Each row below holds a small network's activations on one input, seen along a few directions.
In each table, some parts of the input vary, and every possible input appears once, in random order.
Descriptions start from the smaller parts, as in this example, which fits no table here: one of 2 separate values, together with either a single point or one of 9 places around a ring or (one of 6 places along a line, together with one of 8 places around a ring).
Shared parts are said once, and a part with two or three values counts as separate values.
In the rows, 128 means zero.

Other details of the inputs shift rows strongly along two fixed directions, in all tables alike. That doesn't count.

A family of inputs:
R1: [122  96 137 159 138 134 159 108 141 182 126 126 136]
R2: [112  98 134 159 119 147 155 112 157 181 136 131 144]
R3: [130 170 152 111  95 156  92 126 148  89 104 145 135]
R4: [ 84 107 131 152 124 144 154 111 152 174 136 125 126]
R5: [147 108  89  86 122  84  96 172  56  45 171 125  98]
R6: [118 173 147 111  97 158  92 121 142  89  95 140 125]
R7: [123 101 129 144 139 144 155 109 126 183 124 134 137]
R8: [111 184 141 122 120 160  93 131 140  93  86 126 124]
R9: [109  35  63 105 118  83 143 170  78 145 216 133 138]
R10: [111 118 108 134 149 120 131 132 160 167 128 127 151]
R11: [142 184 157 114 134 150 112 113 129  95  91 126 116]
R12: [168 123  85  99 130  78  95 173  79  86 148 141 128]
R13: [129 170 169 128 114 144 113 105 128  83 100 123 108]
R14: [129 180 161 128 123 145 112 115 125  84  96 112 107]
R15: [127 102 133 161 144 123 163 109 145 179 128 126 140]
R16: [103 111 137 157 150 135 166 102 154 172 131 114 131]
R17: [ 88 105 131 147 113 144 152 109 154 176 138 125 129]
R18: [ 95 100 144 163 121 150 166  96 170 178 139 116 122]
R19: [ 90 116 130 144 138 151 162 106 129 171 134 113 127]
R20: [112  95 143 152 129 162 167  94 139 181 130 130 142]
R21: [164 177 156 122 129 142 110 115 123 106  83 139 125]
R22: [127 110 123 150 139 119 155 126 146 177 135 136 144]
R23: [ 86 102 137 144 116 143 161 108 150 175 143 127 132]
R24: [159 188 151 124 127 128 109 126 145 106  89 131 128]
R25: [138 185 155 117 131 136 109 129 140  90  96 129 118]
R26: [150 176 141 124 114 143  85 130 142 102  85 147 138]
R27: [152 169 167 122 105 152 108 123 136  90  98 138 127]
R28: [121 110 134 149 154 120 162 110 157 177 128 114 136]
R29: [120 113 105 148 137 122 134 128 152 171 131 142 156]
R30: [162 189 142 127 127 125  97 129 145 104  87 130 127]
R31: [126 115 122 144 145 131 159 108 135 183 125 121 142]
R32: [163 116  96  91 124  89  98 174  68  84 149 142 125]
R33: [142 113 111  83 105 101 104 166  79  72 167 140 123]
R34: [128 109 128 153 157 121 158 118 172 177 132 112 129]
R35: [123 186 156 120 119 148 109 129 132  90  96 120 111]
R36: [ 88  39  42  96 131  86 129 177  60 125 205 135 137]
R37: [158 161 169 125 111 149 108 114 123  79  97 130 120]
R38: [165 180 154 127 130 125 110 117 133  96  87 122 122]
R39: [181 114  89 102 137  80 102 173  78  74 153 133 117]
R40: [ 83 105 137 148 126 141 163 110 149 171 141 126 128]
R41: [108 110 132 163 154 136 164 109 170 174 134 113 125]
R42: [154 166 167 119 103 146 101 124 144  74 111 130 109]
R43: [174 181 148 132 133 129 106 124 149  96  90 122 116]
R44: [106  56  37  94 152  72 121 189  65 120 199 132 143]
R45: [139  26  53 121 147  73 147 174  72 151 204 126 130]
R46: [161 135  71  85 133  79  77 178  78  72 144 139 139]
R47: [ 87  98 149 160 122 148 170  87 155 179 137 117 129]
R48: [129 174 163 114 115 153 111 106 116  86  98 130 111]
R49: [134 125  78  80 125  89  87 186  52  57 159 121 108]
R50: [100  91 151 156 121 147 167  97 155 174 146 124 135]
R51: [117  90 145 173 128 157 171 102 172 184 136 122 135]
R52: [ 99  96 147 145 123 158 166  94 145 179 143 132 139]
R53: [159 183 154 109 137 135 109 120 132 102  87 126 121]
R54: [107 103 124 148 116 151 141 117 154 165 134 139 157]
R55: [ 89 105 143 145 123 156 165  88 141 177 134 125 132]
R56: [155 185 154 112 135 124 106 133 149 100  91 128 124]
R57: [153 185 149 119 136 125  98 131 156 106  87 126 123]
R58: [160 176 150 128 114 136  93 130 138 105  87 139 124]
R59: [148 123  77  78 138  76  87 187  60  58 161 130 115]
R60: [110  42  49 110 148  74 144 178  59 122 214 107 115]
Description of these inputs: one of 6 places along a line, together with one of 10 places around a ring.
Changing only the place on the line of 6 turns R19 into R60. The same change can be made to R21. Which row results?
Answer: R39
Changing only the place on the line of 6 turns R7 into R1. The same change can be made to R31. Which row results?
Answer: R38
Which other rows does R57 become when the place on the line of 6 takes its other values? List them by row number.
Answer: R10, R28, R34, R53, R56
A walk changes only the place on the ring of 10. It starts at R59 and steps to R57. List the rest of the walk in order.
Answer: R30, R12, R58, R2, R9, R17, R4, R49
Which other rows does R36 become when the place on the line of 6 takes its other values? List them by row number.
Answer: R4, R5, R13, R40, R48
